Here are a small network's activations along a few directions, averaged over the inputs that share one value of a field.
Values that are neighbours, or in one group, have similar rows; names and order tell nothing.
(in the rows, 500 means zero)
Strong random noise was added to every row along 14 fixed directions; ignore it. To show where, here is one row again and again, with new noise each time:
[546 532 500 527 703 282 416 782 719 341 543 484 527 712 401 655 415 417 498 267 506 574 622 189]
[660 445 551 409 592 407 429 390 502 517 485 399 416 464 379 352 461 604 645 444 510 460 406 546]
[296 603 367 427 508 395 603 153 512 354 167 583 470 282 668 484 799 364 563 670 580 556 474 581]
[382 406 486 572 299 759 501 408 427 561 428 700 488 369 478 593 587 558 808 524 984 593 556 600]
[612 647 634 358 585 444 548 376 439 317 627 334 521 451 482 473 446 406 634 214 474 523 546 641]
[687 488 470 329 666 455 844 466 302 308 587 533 425 506 642 364 385 710 642 452 509 579 381 565]
[680 397 529 521 538 657 776 567 202 534 329 538 535 654 405 462 414 498 716 442 281 604 444 509]
[538 436 417 576 291 500 441 546 536 596 776 493 318 513 441 656 616 474 451 713 397 646 509 408]
[573 485 332 527 311 609 792 648 416 443 750 576 383 629 653 646 553 329 596 681 717 793 586 372]
[605 543 548 345 345 443 641 495 350 431 743 420 483 380 527 599 495 448 465 459 313 666 669 521]
[545 404 550 443 436 607 492 435 518 597 393 492 567 163 264 539 404 437 547 250 583 495 735 629]
[437 431 500 288 518 302 540 590 682 306 710 551 408 456 384 494 580 463 181 578 388 508 507 500]
[474 486 568 577 529 626 608 573 469 608 331 641 660 447 418 540 438 700 578 294 717 351 657 595]
[576 408 450 471 638 547 650 660 566 406 498 518 464 634 396 397 416 295 391 528 397 585 434 472]
[537 520 422 608 655 459 438 413 451 536 311 473 504 370 608 490 415 550 520 526 177 619 463 414]
[463 455 481 466 436 450 331 516 634 428 508 518 448 329 361 661 520 329 589 410 577 718 679 343]


F, 12 values:
f10: [509 534 578 475 399 463 194 677 461 532 656 313 673 626 751 409 238 332 337 557 418 686 555 374]
f7: [552 478 554 386 578 522 631 542 365 501 259 540 628 566 537 318 399 636 598 477 613 359 488 476]
f12: [442 426 522 466 367 577 566 398 399 619 529 570 612 298 557 626 434 721 462 415 655 341 603 625]
f5: [319 563 571 472 690 330 436 401 470 349 376 629 621 286 612 556 470 870 340 378 186 396 476 569]
f1: [387 574 481 408 534 397 590 604 519 292 488 555 473 582 685 440 575 453 360 653 527 527 512 331]
f11: [538 561 423 619 587 728 596 614 636 413 618 518 387 503 366 535 433 263 441 386 396 637 504 538]
f4: [389 545 537 439 527 478 597 174 314 395 246 489 513 571 614 454 711 370 618 606 358 421 251 670]
f2: [739 483 298 614 493 494 528 381 584 685 822 308 258 458 484 601 438 578 494 426 531 274 395 543]
f6: [438 402 400 538 417 649 570 625 422 367 527 649 464 365 476 733 367 435 706 344 563 725 623 295]
f3: [520 421 529 416 517 639 441 476 484 521 340 487 623 268 470 408 291 438 627 220 824 506 556 567]
f8: [257 555 462 630 542 721 327 651 667 536 342 716 490 512 503 388 532 482 384 748 587 625 426 392]
f9: [497 338 535 303 575 238 266 466 604 371 413 503 324 552 249 403 629 414 555 659 303 645 358 275]
F is arranged as a line.
Going along F from f3 by way of its neighbour f8, in what order are f10, f11, f6, f9 met?
Answer: f10, f11, f9, f6
Fewest steps between f5 and f1?
Answer: 7

M, 12 values:
m1: [651 379 543 429 508 371 520 689 516 487 781 454 366 818 391 375 481 637 433 673 371 484 339 476]
m7: [568 462 458 519 397 564 619 233 330 670 264 452 484 463 428 484 668 391 712 609 453 481 506 597]
m3: [489 286 533 346 409 486 575 598 427 345 696 644 497 435 488 517 402 691 480 481 649 587 451 609]
m4: [418 325 589 592 442 766 444 614 571 605 271 604 658 494 110 688 432 334 596 41 694 368 650 591]
m8: [588 517 473 515 585 663 768 399 292 470 505 412 629 561 806 439 332 383 675 404 752 511 455 660]
m9: [449 625 423 677 553 761 607 631 430 520 612 717 489 272 737 539 277 772 431 522 448 760 602 432]
m6: [708 424 440 474 301 399 514 383 477 631 639 291 423 574 412 550 584 268 605 553 629 468 546 543]
m2: [593 226 198 459 596 307 593 450 577 430 461 499 217 674 460 589 567 514 581 610 559 477 146 356]
m10: [569 477 448 519 516 277 386 665 690 487 737 409 387 638 394 582 560 531 397 468 532 485 473 371]
m12: [629 453 463 378 621 424 477 494 567 675 391 367 566 216 510 184 275 558 254 547 412 340 563 519]
m5: [538 275 151 655 276 443 665 547 640 766 428 528 435 509 399 912 624 456 520 472 784 316 624 323]
m11: [408 624 475 449 437 449 455 398 423 375 293 452 546 333 736 504 557 272 604 563 515 685 681 335]
M is arranged as a line.
Going along M from m8 by way of its neighbour m7, in what order are m1, m3, m2, m12 met?
Answer: m1, m3, m2, m12
Name the neighbours of m9, in listed order.
Answer: m4, m10
